Each row below holds a small network's activations on one input, seen along a few directions.
Each table varies a few parts of the input and shows all the possible inputs, shuffled.
A made-up example of a description, with smaller parts first: one of 8 places around a ring, together with either a single point or one of 9 places along a line or (one of 3 separate values, together with one of 4 places along a line).
Shared parts are said once, and a part with two or three values counts as separate values.
(in the rows, 128 means zero)

Other details of the inputs shift rows strongly along two fixed directions, in all tables alike. That doesn't count.
To show where, the next rows are all for the same input, with only those details redrawn:
[120 128  36 104 117 128 108  92 156 102  98 120 139]
[126 175 199 147 172 119 157 104 127 163 137 160  94]
[121  60 118 121 155 172 122 146  86 126 162 150 178]
[123 169 109 125 140 113 134  88 156 131 107 137 106]
[123 152 104 123 140 123 129  98 146 127 112 138 120]
[123 149 119 127 146 125 131 101 139 132 120 141 120]
[123 139 113 124 144 129 130 105 136 129 122 140 127]
[122  92 193 141 180 162 146 147  78 154 175 167 150]

Rows:
r1: [131  36  41 102 111 160  94 173 113  89 136 102 191]
r2: [139  42  48 109  97 159 103 163 103  83 133 107 193]
r3: [128 156 136 130 117 104 120 130 143 122 129 110  99]
r4: [127  91 199 148 173 167 150 142  70 152 184 164 155]
r5: [141 135 134 115 103 114 125 127 139 118 116 130 120]
r6: [109 117  41 115 109 138 103 108 159 111  80  94 132]
r7: [130 154  85 115  95 101 113 118 167 105 104 104 109]
r8: [137 166 125 124 102  96 125 117 161 118 106 122  99]
r9: [145  51 138 118 108 163 127 174  80 118 160 135 183]
r10: [137 162 126 134 105 108 132 126 146 123 120 112 111]
r11: [117 151  79 132 111 128 121  94 157 121  87  95 113]
r12: [120  81 126 128 132 170 125 133  87 129 167 147 169]
r13: [140  83 207 145 160 148 147 183  80 148 169 153 145]
r14: [150 141 138 122 123 109 136 131 143 129 105 130 118]
r15: [123 145 123 128 121 105 117 140 138 128 125 112 113]
r16: [141 142 126 134 120 114 133 132 138 119 123 111 122]
r17: [135 190 212 158 138  98 153 132 128 156 145 125  79]
r18: [137 161  79 128 107  99 116 115 159 106 103  90 111]
r19: [111  64 113 115 142 169 116 145  89 127 162 150 179]
r20: [103 146 117 129 121 126 123 111 148 141 101 114 108]
r21: [140 155  83 122  83 102 124 117 158 107  98 108 116]
r22: [140 177 225 140 137  92 157 132 133 163 125 152  88]
r23: [109 174 215 155 149 125 147 111 131 168 130 136  75]
r24: [130 123  51 105  86 106 104 127 159 100  94 108 136]
r25: [148  41 121 116 118 164 123 173  81 109 154 130 191]
r26: [123 150 119 127 146 125 131 100 140 132 119 142 120]
r27: [132 142 121 131 133 110 121 139 140 125 122 107 112]
r28: [113 150 133 142 115 136 130 110 135 139 112 114 110]
r29: [117  93 200 138 164 164 139 141  78 152 187 168 144]
r30: [131 180 211 149 145  94 152 137 138 162 135 139  85]
Q: What is each input in this table made of?
A: one of 5 places around a ring, together with either one of 2 separate values or one of 4 places along a line
Q: The inputs of r11 and r20 match in every part but the place on the ring of 5. If r25 is changed in the same way as r11 into r20, which row does it become?
A: r22
Q: Change only the choice among 2 separate values in r11. List by row number the other rows that result.
A: r4
Q: A walk changes only the place on the line of 4. It starts at r27 and steps to r1. List the rest of the walk in order.
A: r13, r14

Rows:
r31: [135 180 116 118 122  85 118 100 160 112 109 109  95]
r32: [111 185 100 129 126 129 133  49 162 132 102 148 106]
r33: [140 173 116 117 118  88 127 120 174 115 109 132  99]
r34: [134 173 122 124  98 106 126  85 164 108  99 119  96]
r35: [131 174 116 147 127 115 127 109 156 126  95  96  87]
r36: [146 179 116 135 100 115 137  85 155 118  95 115  97]
r37: [138 178 169 144 133  93 152 138 142 141 125 155  98]
r38: [142  71  58 111 120 149 103 148  98  96 140 101 174]
r39: [111 176 106 145 106  98 121 122 164 133  98 106  88]
r40: [118  94 211 153 167 152 137 165  91 142 169 131 120]
r41: [128  99 223 127 146 141 138 170  96 162 157 151 131]
r42: [134  98 145 127 125 135 137 150 112 146 126 124 152]
r43: [157 103 204 147 172 147 158 167  85 141 165 155 139]
r44: [113 128  19 103  81 118  86 117 184  91  91  78 116]
r45: [126 169 184 141 122 101 141 134 134 162 106 142 100]
r46: [138 180 111 131 119  90 131 111 152 130 117 104 117]
r47: [125 166 151 141 178 119 150  86 145 153 128 177 105]
r48: [146 168 174 132 147  95 148 121 150 125 121 144  91]
r49: [105  73  45 103 148 169  92 112 102 111 148 136 187]
r50: [101 101 135 118 166 158 135 108 108 153 128 159 147]
r51: [ 89 115 135 138 177 172 133 117 108 149 147 140 133]
r52: [129  68  60 115  83 161 118 137 113  98 136 109 187]
r53: [148 107 201 149 164 137 162 173  94 150 170 154 151]
r54: [126 178 120 134  84 103 134 101 153 128 105 130 100]
r55: [139  58  69 107 110 159 107 149 106 107 106 108 172]
r56: [125 118 140 131 127 119 125 155 100 133 158 132 141]
r57: [120 111 147 149 137 142 136 154 116 141 145 108 137]
r58: [130 103 219 135 129 156 143 153  89 148 181 156 130]
r59: [126  67  56  91 103 139  87 155 115  93 152 107 170]
r60: [126  49  73  94 106 152  97 149 116  94 112 113 175]
Q: The inputs of r38 and r36 match in every part but one. If r56 is changed in the same way as r38 into r36, which row does it become?
A: r54
Q: What is each input in this table made of?
A: one of 5 separate values, together with either a single point or one of 5 places around a ring
Q: Change only the choice among 5 separate values in r34. List by row number the other rows that result.
A: r31, r40, r48, r60
Q: Which other rows agree with r48 in the choice among 5 separate values? List them by row number.
A: r33, r37, r43, r47, r53
Q: Change only the choice among 5 separate values in r51. List by row number the other rows that result.
A: r32, r47, r49, r50

Rows:
r61: [133  74 207 133 143 153 131 190  67 132 186 152 160]
r62: [147 140 115 117 101 104 132 134 155 120  98 131 125]
r63: [122 181 147 139 132  90 123 132 148 136 126 109  87]
r64: [147 163 190 136 132  95 147 133 142 145 115 132  99]
r65: [132 181  57 128  99  85 119 107 174 106  85  79  97]
r66: [138 118  98 121 122 146 130 111 117 120 126 147 154]
r67: [ 96  95 143 135 108 161 119 133 110 143 142 115 132]
r68: [106 135 209 155 136 149 143 130 116 170 125 129 101]
r69: [113 154 130 137 162 122 132 116 143 144 113 130 112]
r70: [131 162 163 129 146 112 154 102 137 150 110 162 110]
r71: [141  73 131 135 125 147 130 170  95 113 160 116 156]
r72: [124  36  36  97  96 159  78 176 105  77 148 105 189]
r73: [118  73  11 109 124 166  94 125 123  94 130  98 186]
r74: [109  75 158 131 176 170 121 157  78 147 189 144 160]
r75: [144 118 228 135 135 129 153 164  97 154 177 160 130]
r76: [159 181 120 127  90  89 143 108 163 122 100 120 106]
r77: [135 137 188 144 159 136 155 113 102 147 150 157 126]
r78: [122 142  22 103 114 119 104  88 177  99  74 111 120]
r79: [122  66 167 120 159 171 128 150  68 137 182 164 165]
r80: [134  59  31 100  99 142  91 161 131  82 109  98 168]
r81: [114 149 160 139 156 126 134 114 131 140 149 151 112]
r82: [121 108  37  97  97 128 104  98 145 101 112 140 156]
r83: [125 169 126 137 130  90 132 133 159 132  98 105  93]
r84: [128 102 153 141 162 161 137 132  98 135 163 144 147]
r85: [156 193 190 147 126  88 157 116 144 139 123 125  85]
r86: [109 160 105 141  88 137 121  97 146 132  92  96 100]
r87: [130 211 133 125 138  81 143  64 183 138  76 134  77]
Q: The inputs of r74 and r69 match in every part but one. If r72 is changed in the same way as r74 into r69, which row does it become?
A: r80
Q: What is each input in this table made of?
A: one of 3 separate values, together with either a single point or (one of 2 separate values, together with one of 4 places along a line)
Q: Change only the choice among 3 separate values in r65. List by row number the other rows that result.
A: r63, r83
Q: Change only the choice among 2 separate values in r66. List by row number the other rows that result.
A: r76
